These are the activations of a small neural network, seen along a few directions. Each row is one input.
In each table, some parts of the input vary, and every possible input appears once, in random order.
A made-up example of a description, with smaller parts first: one of 4 places along a line, together with either a single point or one of 9 places along a line or (one of 3 separate values, together with one of 8 places around a ring).
Shared parts are said once, and a part with two or three values counts as separate values.
In the rows, 128 means zero.

Other details of the inputs shift rows strongly along three fixed directions, in all tables alike. That doesn't count.

A family of inputs:
x1: [148 104 121  94 166  63 171  50 125 117 140 113 161 167]
x2: [184 110 126 139 137 119 142 164 117 132 106 140 112 153]
x3: [117  99 123 133 184  73 160  70 100 112 104 146 162 159]
x4: [151 101 115 114  50 119  96 181 139 166 110 120 133 146]
x5: [138 125 116  86  62  92  98 207 116 152  71 158 133 130]
x6: [179 107 117 120 172  80 133  50 140 118 148 119 137 167]
x7: [106  96  96 102 131  52 136  67 100 132  99 156 191 172]
x8: [110 187 133 178 159 201 144 147 115 117 154 131 101  64]
x9: [108 182  88  99 103 100 117 112 110 141 174 125 168  85]
x10: [ 37 196  89  57  97  58 109 114  60 124 101 193 196  63]
x11: [157 110 114  92 136  64 142 129 103 130  87 153 154 151]
x12: [131  96 110 127 143  94 117  65 130 115 112 147 156 165]
x13: [134  86 108 149  73 110 106 153 124 160  85 152 148 181]
x14: [155 100 136 121 153  83 149 127 126 127 113 123 135 162]
x15: [ 96 172 121  64  36 120  84 228 112 152  99 154 135  87]
x16: [145 105 140 185 209 130 176  82 114 109 132 126 123 160]
x17: [146  59 149 169  79 168 122 179 162 151  88 122  94 184]
x18: [153  64 182 184 135 183 143 179 155 126  97 117  79 180]
x19: [140 100 125  90 128  59 141 128 117 133 103 140 151 161]
x20: [143  92 168 162 107 201 104 155 185 127 122 116  87 154]
x21: [115 188 102  91 148  97 140 119  87 111 145 139 152  77]
x22: [103 170 108  92 139  97 139  80 115 120 176 107 166  96]
x23: [136 100 123 133 205  92 155   4 137  97 134 132 157 158]
x24: [129 166 106 103 146 120 108  76 133 118 183 110 136  93]
x25: [ 89 167 132 165 196 178 166  71 135 102 192  99 118  91]
x26: [146 113 108 113  62  87  92 205 115 166  96 155 144 149]
x27: [ 86 168 149 126 151 156 147 130 108 104 131 142 122  88]
x28: [143 174 136 174 129 214 134 151 146 128 204  69  85  80]
x29: [ 86 171 114 162 119 184 120 131 121 130 168 110 120  84]
x30: [148  99 157 118  60 147 101 232 146 157 102 125 101 148]
x31: [166  90 157 129 110 142 138 147 156 136 131  95 108 174]
x32: [ 87 187 116 141 128 164 123 148  95 116 130 144 124  63]
x33: [138 170 141 162 173 190 150 142 130 112 195  85  91  72]
x34: [128  96 157 152 182 145 173  72 137 109 139 107 127 174]
x35: [111 111 135 137 202  83 172  59 105 102 119 138 157 150]
x36: [124 177 134 136 179 164 152 120 123 113 191  93 114  66]
x37: [147 163 135 142 105 203  89 153 172 136 177  86  80  79]
x38: [127  83 129 122  98 121 103 115 156 135  93 146 125 165]
x39: [116 178 137  91 110 158 102 120 157 125 177 102 115  87]
x40: [162  84 131 178  98 166  92 152 162 149  99 131  97 174]
x41: [133  86 128 131  86 120  88 133 160 144  82 145 129 168]
x42: [179 104 153 145 133 166 110 128 180 131 147  89  83 143]
x43: [ 39 167  98  75  67  95  95 158  90 147 108 173 175  77]
x44: [169  98 145 117 129 113 150 168 134 125  93 135 103 157]
x45: [175  91 144 119 157 113 135  78 166 115 137 102 105 168]
x46: [134 106 162 170 164 169 163 145 134 106 103 130  81 133]
x47: [ 85 168 128 163 120 181 113 166 112 132 149 127 112  73]
x48: [ 63 180 100  92  88 110 103 153  81 136 105 179 161  65]
Each input here is: one of 2 separate values, together with one of 4 places along a line, together with one of 6 places along a line.
Changing only the choice among 2 separate values turns x45 into x38. The same change can be made to x31. Which row results?
> x34
A walk changes only the place on the line of 4. It starts at x2 and steps to x26. List the rest of the walk in order.
> x9, x6
Change only the choice among 2 separate values in x33. List by row number the other rows that result.
> x47
A walk changes only the place on the line of 6. It starts at x27 and steps to x46. List the rest of the walk in order.
> x10, x48, x32, x8
